Each row below holds a small network's activations on one input, seen along a few directions.
In each table, some parts of the input vary, and every possible input appears once, in random order.
A made-up example of a description, with smaller parts first: one of 6 places along a line, together with either a single point or one of 9 places along a line or (one of 2 separate values, together with one of 8 places around a ring).
Shared parts are said once, and a part with two or three values counts as separate values.

Table:
R1: [29,14,-50,-40,-105,38,46,-36,-13,16,18,-15]
R2: [9,36,-51,-51,-95,32,21,-39,-13,7,23,-45]
R3: [-38,18,-25,14,9,-42,37,19,-1,-3,2,59]
R4: [33,-5,-3,-9,53,53,-30,-34,-22,-110,12,-20]
R5: [-50,50,-9,24,29,-40,1,11,2,-2,37,8]
R6: [40,7,-29,-18,-92,52,44,-39,-3,32,46,-8]
R7: [5,39,-10,18,71,-2,-18,-20,21,-76,9,10]
R8: [-32,-67,31,11,-44,-39,-16,35,8,49,-61,-9]
R9: [15,10,-27,10,49,-4,16,-14,18,-77,-28,62]
R10: [44,-34,-18,-19,32,49,3,-32,-26,-109,-24,34]
R11: [-60,39,-23,2,18,-50,12,11,-2,-14,5,28]
R12: [35,9,-12,39,57,12,19,-9,25,-59,2,60]
R13: [0,-69,43,-15,39,-31,9,23,23,52,-23,8]
R14: [25,27,0,42,73,13,-4,-19,26,-60,23,32]
R15: [-22,-49,55,39,-15,-32,-40,29,14,70,-8,-35]
R16: [62,-40,4,4,41,63,2,-33,-19,-94,5,36]
R17: [57,-18,7,11,55,68,-21,-26,-13,-89,29,5]
R18: [-28,36,0,45,33,-25,12,15,9,15,52,32]
R19: [32,27,-18,-14,-80,54,20,-45,0,33,68,-38]
R20: [15,39,-30,-37,-80,40,12,-44,-7,15,55,-65]
R21: [-10,-73,29,38,-21,-22,-20,32,15,82,-32,-9]
R22: [15,50,11,19,-44,19,-4,17,-21,64,26,-12]
R23: [30,-13,-19,-29,41,45,-19,-27,-26,-118,-18,0]
R24: [-29,-64,30,-41,37,-37,8,21,17,46,-51,13]
R25: [-2,68,-6,3,-48,8,-15,19,-29,48,10,-38]
R26: [-12,57,-22,-18,-58,0,-4,27,-28,36,-20,-19]
R27: [-36,-43,25,-51,40,-50,-10,21,18,27,-48,-29]
R28: [-3,32,-27,0,55,-10,-4,-14,18,-89,-22,25]
R29: [25,34,-3,16,-59,19,17,22,-24,64,3,17]
R30: [-41,-36,49,18,-24,-37,-54,26,11,49,-24,-58]
R31: [5,35,-21,-8,-67,2,19,22,-32,46,-25,15]
R32: [-10,-48,64,-14,50,-32,-18,16,22,52,4,-15]
R33: [-24,14,-6,39,19,-29,35,16,6,13,29,62]
R34: [-29,-36,36,-30,62,-43,-20,16,19,42,-16,-48]
R35: [-52,-45,24,2,-29,-43,-39,35,8,42,-56,-43]
The inputs of R5 and R3 match in every part but one. If R25 is changed in the same way as R5 into R3, which row does it become?
> R31
What is each input in this table made of?
> one of 5 places around a ring, together with either one of 2 separate values or one of 5 places along a line
Which other rows does R14 become when the place on the line of 5 takes its other values? List them by row number.
> R17, R18, R19, R22
Which other rows does R24 become when the choice among 2 separate values takes its other values? List them by row number.
> R8

Table:
R36: [8,40,-21,5,-13,5,19,-8,-10,-11,21,19]
R37: [-8,5,7,17,45,-13,-1,12,4,-22,-8,25]
R38: [30,0,-7,-8,-26,34,6,-20,-11,-10,21,-9]
R39: [21,15,-15,14,-22,20,29,-12,-8,-9,23,24]
R40: [-8,58,-29,5,-12,-3,10,-10,-8,-24,19,3]
R41: [14,-42,8,-26,26,11,-28,-11,6,-30,-27,-21]
R42: [-27,23,-4,12,49,-24,-10,7,10,-35,-8,10]
R43: [-29,3,11,-10,-74,-29,6,23,6,107,-1,-34]
R44: [27,-7,-17,-35,-30,39,-6,-25,-17,-20,1,-36]
R45: [-47,-39,34,6,-15,-53,-20,42,14,93,-26,-19]
R46: [13,-34,21,1,34,12,-14,-3,6,-19,-8,1]
R47: [6,-22,13,19,38,-1,8,4,9,-20,-7,37]
What is each input in this table made of?
> one of 2 separate values, together with either a single point or one of 5 places along a line
The inputs of R39 and R47 match in every part but the choice among 2 separate values. If R40 is changed in the same way as R39 into R47, which row does it become?
> R42

Table:
R48: [0,0,5,11,45,-1,-19,-9,7,-65,4,9]
R49: [-1,5,-1,14,49,-13,23,1,9,-39,-14,49]
R50: [5,41,-44,6,-22,11,37,-27,0,-39,23,24]
R51: [26,-38,28,21,54,27,-21,-6,4,-19,23,-5]
R52: [-46,-8,-22,-39,24,-31,-24,14,-12,-34,-51,-17]
R53: [12,-41,5,12,-82,-2,12,18,-5,69,-21,8]
R54: [-10,0,-18,16,49,-16,15,-9,16,-65,0,38]
R55: [-5,-82,34,-30,16,-7,-9,0,21,38,-16,-12]
R56: [14,-6,15,12,49,-7,21,19,0,-17,-13,65]
R57: [13,40,-21,3,-25,29,3,-26,-9,-41,28,-4]
R58: [-74,36,30,36,28,-80,-16,45,21,76,12,-4]
R59: [-8,-76,30,22,-11,-22,-12,35,12,47,-47,25]
R60: [12,-45,10,-39,-53,15,13,-17,2,62,7,-30]
R61: [41,2,14,12,-22,50,4,-22,-11,5,46,-23]
R62: [-64,67,5,31,-32,-59,2,37,9,98,32,-16]
R63: [-27,27,-46,-50,-46,-9,1,-2,-30,-11,-27,-36]
R64: [13,41,-26,8,-22,14,45,-14,-7,-13,13,37]
R65: [-1,-25,19,-29,30,-3,-41,6,10,-12,-39,-52]
R66: [34,30,-21,0,-19,17,43,1,-17,11,9,54]
R67: [19,-8,13,15,54,18,-41,-11,0,-44,7,-15]
R68: [13,10,-7,-38,-41,23,-19,-9,-6,15,-12,-63]
R69: [33,29,-2,6,-22,45,-16,-24,-15,-22,33,-32]
What is each input in this table made of?
> one of 2 separate values, together with either a single point or one of 4 places along a line or one of 6 places along a line
The inputs of R65 and R68 match in every part but the choice among 2 separate values. If R67 is changed in the same way as R65 into R68, which row does it become?
> R69
Which other rows does R65 become when the place on the line of 4 takes its other values? List them by row number.
> R52, R55, R59
Which other rows does R60 become when the place on the line of 4 takes its other values? List them by row number.
> R53, R63, R68
